These are the activations of a small neural network, seen along a few directions. Each row is one input.
Each table varies a few parts of the input and shows all the possible inputs, shuffled.
A made-up example of a description, with smaller parts first: one of 4 places along a line, together with either a single point or one of 9 places around a ring or (one of 3 separate values, together with one of 8 places around a ring).
Shared parts are said once, and a part with two or three values counts as separate values.
In the rows, zero is written as 128.

Other details of the inputs shift rows strongly along three fixed directions, in all tables alike. That doesn't count.

A family of inputs:
r1: [167 104 139 112 131 147  81 143 132 167 158 224 134]
r2: [167 106  69 122 135 149 131 104 101 106 149 167 136]
r3: [154 156  56 125 128 134  99 132 115 101 137 157 123]
r4: [109 114 205  85  97 162 110 140 147 172 145 176 125]
r5: [130 155 144 107 107 132 149 118 119 123 137  67  91]
r6: [ 84 150 125 131 103 135 141 103 115 100 106 101 133]
r7: [ 90 147 143 118 146 176 130 128 124  90 139  81 143]
r8: [148  98 143 198 166  53 154 138 161 146 100 105 133]
r9: [145 113 125 159 151  73 108 145 150 174 137 139 144]
r10: [112 156 202 107  95 160  86 143 140 174 109 154 119]
r11: [100 150 134 114 109 112 146 114 119 116 151  82 100]
r12: [201 127  82  86 123 182 104 125 102 123 161 175 116]
r13: [ 83 131 132 132 123 171 142 147 104  99 126  84 124]
r14: [138 143  57 148 144  94 135 137 118  92 114 111 157]
r15: [ 75 132 187 134 111 144 106 106 138 173  92 161 136]
r16: [152  72 151 161 167 102 149 126 144 139  96 159 150]
r17: [145  86 142 196 177  54 155 127 162 145  85 100 131]
r18: [106 150 131 108 107 119 155 124 133 119 146  75  94]
r19: [ 95 160 128 109 101 133 143 135 134  95 112  90 116]
r20: [160 110  65 111 138 129 133 125 101 106 159 152 156]
Each input here is: either one of 2 separate values or (one of 3 separate values, together with one of 6 places along a line).
What sort of input is r13? -> one of 2 separate values
Which other rows does r9 become when the choice among 3 separate values takes its other values? List them by row number. -> r14, r20

A family of inputs:
r21: [ 81 161 155  88  89 152 127 110 114 125 143 102 111]
r22: [122 163  94  93 101 177  99  96  97 131 159 145 114]
r23: [146 131 128 117 120 146  85 134 132 183 156 185 112]
r24: [103 110 200 128 129 142 131 150 151 147 108 141 148]
r25: [118 127 125 142 132  83 183 140 139  80 112  48 123]
r26: [110 135  99 129 126 125 152 106 113 104 124  90 127]
r27: [144 137 128 127 122 154  80 122 128 179 141 188 123]
r28: [134 146  84 116 117 129 138 122 112  97 139 104 111]
r29: [130 127 120 126 123 147  83 121 127 181 143 196 126]
r30: [110 123 194 133 122 116 123 139 153 173 123 124 124]
r31: [132  79 170 166 163  90 155 156 146 115 106 113 166]
r32: [ 85 137 158  87  92 182 133 115 108 108 124 113 127]
r33: [118 107 139 136 144 120 183 115 129  69 108  75 125]
r34: [ 91 128 183 128 118 130 105 122 143 177 121 147 137]
r35: [151 135  34 128 136 128 129 114 108  94 144 132 128]
r36: [196 121  79 157 162 108 105 147 137 146 127 162 123]
r37: [ 83 131 164  98 107 162 153 120 112 101 128 103 135]
r38: [116 104 198 107 107 138 128 118 134 160 115 166 144]
r39: [193 121  81 149 163 103 104 154 147 139 140 163 130]
r40: [142 106 160 180 158  61 157 163 161 128  86  93 129]
r41: [152 118  70 115 141 151 141 122  93  83 148 130 141]
r42: [138 142  55 122 135 129 130 111 108  95 141 123 129]
r43: [150 120 143 147 147  99 124 149 153 147 122 123 130]
r44: [ 76 161 153  95  89 155 127 103 112 121 139 107 119]
r45: [128 118 156 162 139  91 135 148 153 133 101 122 136]
r46: [128 143  84 127 120 133 140 112 107  96 134 106 113]
r47: [180 126  99 151 156 108 104 147 140 145 125 153 126]
What is each input in this table made of? -> either one of 2 separate values or one of 5 places along a line or (one of 4 places along a line, together with one of 5 places around a ring)
Which other rows does r39 become when the place on the line of 4 takes its other values? List them by row number. -> r21, r42, r44

A family of inputs:
r48: [103 119 163 122 115 135 151 143 131 111 134 116 124]
r49: [105 164 133  89 105 131 156 106 123  81 128  62 108]
r50: [148 132  58  88 122 155 138  85 100  88 159 145 114]
r51: [108  99 166 180 157  93 142 165 171 120  86 122 153]
r52: [149  73 164 180 161  51 179 158 164 128  72 105 157]
r53: [163 117  83 121 139 156  95 124 100 137 161 164 139]
r54: [136 150  47  99 105 160 127 125  99 108 165 120 100]
r55: [102 129 132 168 144  91 149 151 157 108 100  91 131]
r56: [ 59 134 181  77  64 170 128  87  93 145 142 133 121]
r57: [118 118 179 142 118  89 142 127 149 155 119 128 123]
r58: [ 91 133 156 130 104 124 130 142 126 131 128 106 111]
r59: [171 115  96 134 131 112 106 131 134 173 135 178 124]
r60: [165 151  94 144 141 129  78 137 143 149 121 180 138]
r61: [186 101  95 140 161 133 104 147 128 157 145 172 151]
r62: [155 172  38 109 125 145 123 114  92  86 137 115 116]
r63: [116 110 162 184 149  60 142 135 171 145  80 120 147]
r64: [175 126  43 156 160  96 142 131 105  86 140  84 131]
r65: [163 109 106 126 151 143 102 149 145 137 148 190 121]
r66: [114 121 138 128 136 116 183 120 114  76 134  55 140]
r67: [ 66 145 192 101  83 146  95 100 124 195 134 169 119]
r68: [170 116  85 175 171  95 107 171 149 143 117 166 126]
r69: [111 133 122 131 129 105 175 124 117 100 129  38 130]
r70: [145 101 161 189 164  51 167 183 175 119  97  94 128]
r71: [123 119 184 132 119 121 127 147 134 132  99 123 144]
r72: [190 142 103 132 137 122  98 146 136 145 138 168 122]
r73: [112 134 120  98 102 181  68  92 115 177 152 228 136]
r74: [ 84 124 150 124 121 142 138 139 123 118 120 124 129]
r75: [180 103 106 137 142 119 116 129 130 146 140 194 135]
r76: [ 85 158 127 106 104 152 152 105 112  69 109  76 141]
r77: [226  74 106 219 211 104 133 155 160 136  72 154 121]
r78: [ 93 136 188 105 119 136 113 113 144 163 150 118 120]
r79: [143  87 181 162 178  83 148 150 171 130 107 110 153]
r80: [178 132  86 155 147 165 108 108 121 148 123 149  84]
r81: [ 66 133 202  97 106 173  98 113 116 179 144 154 143]
r82: [ 98 129 156 122  96 114 133 111 119 147 124 118 118]
r83: [110 158 116 113 101 121 157 118 103  76 116  50 116]
r84: [ 69 126 201  86  81 181 112 137 128 177 145 157 122]
r85: [ 85 149 123  99 109 132 162 117 126  81 144  66  96]
r86: [148 155  61 101 120 155 123 101  93 107 184 113 113]
r87: [155 144  58 141 152 138  90 117 122 136 154 154 138]
r88: [176 135 136 125 125 136  70 155 146 200 131 200 130]
r89: [ 93 144 167  82  84 165 142 119 111 120 123  98 132]
r90: [163 152  68  90 113 167 131 112  93  79 154 130 122]
r91: [148 128  40 116 124 157 135 128  86  71 154 124 115]
r92: [ 78 121 220 127 123 156  81 126 150 201 130 179 160]
r93: [110 132 111 159 159  77 183 130 122  76 106  29 138]
r94: [104 128 210 127 122 135 106 147 146 167  96 158 149]
r95: [162 131  74 111 132 125 111 103 129 133 152 162 107]
r96: [125 123 189 116 131 123 133 138 156 126 107 125 137]
r97: [ 78 135 122 106 105 135 171  91  95  85 118  87 129]
What is each input in this table made of? -> one of 2 separate values, together with either a single point or (one of 4 separate values, together with one of 6 places along a line)
Changing only the choice among 2 separate values turns r85 into r65. The same change can be made to r58. Which row results? -> r91
Changing only the choice among 2 separate values turns r59 into r52. The same change can be made to r64. Which row results? -> r53
Which other rows does r56 become when the choice among 2 separate values takes its other values? List them by row number. -> r82
Which other rows does r81 become when the place on the line of 6 takes its other values? List them by row number. -> r53, r61, r66, r79, r92
Which other rows does r59 become when the choice among 4 separate values takes its other values? List them by row number. -> r54, r69, r88
Which other rows does r97 become when the choice among 4 separate values takes its other values? List them by row number. -> r74, r81, r94
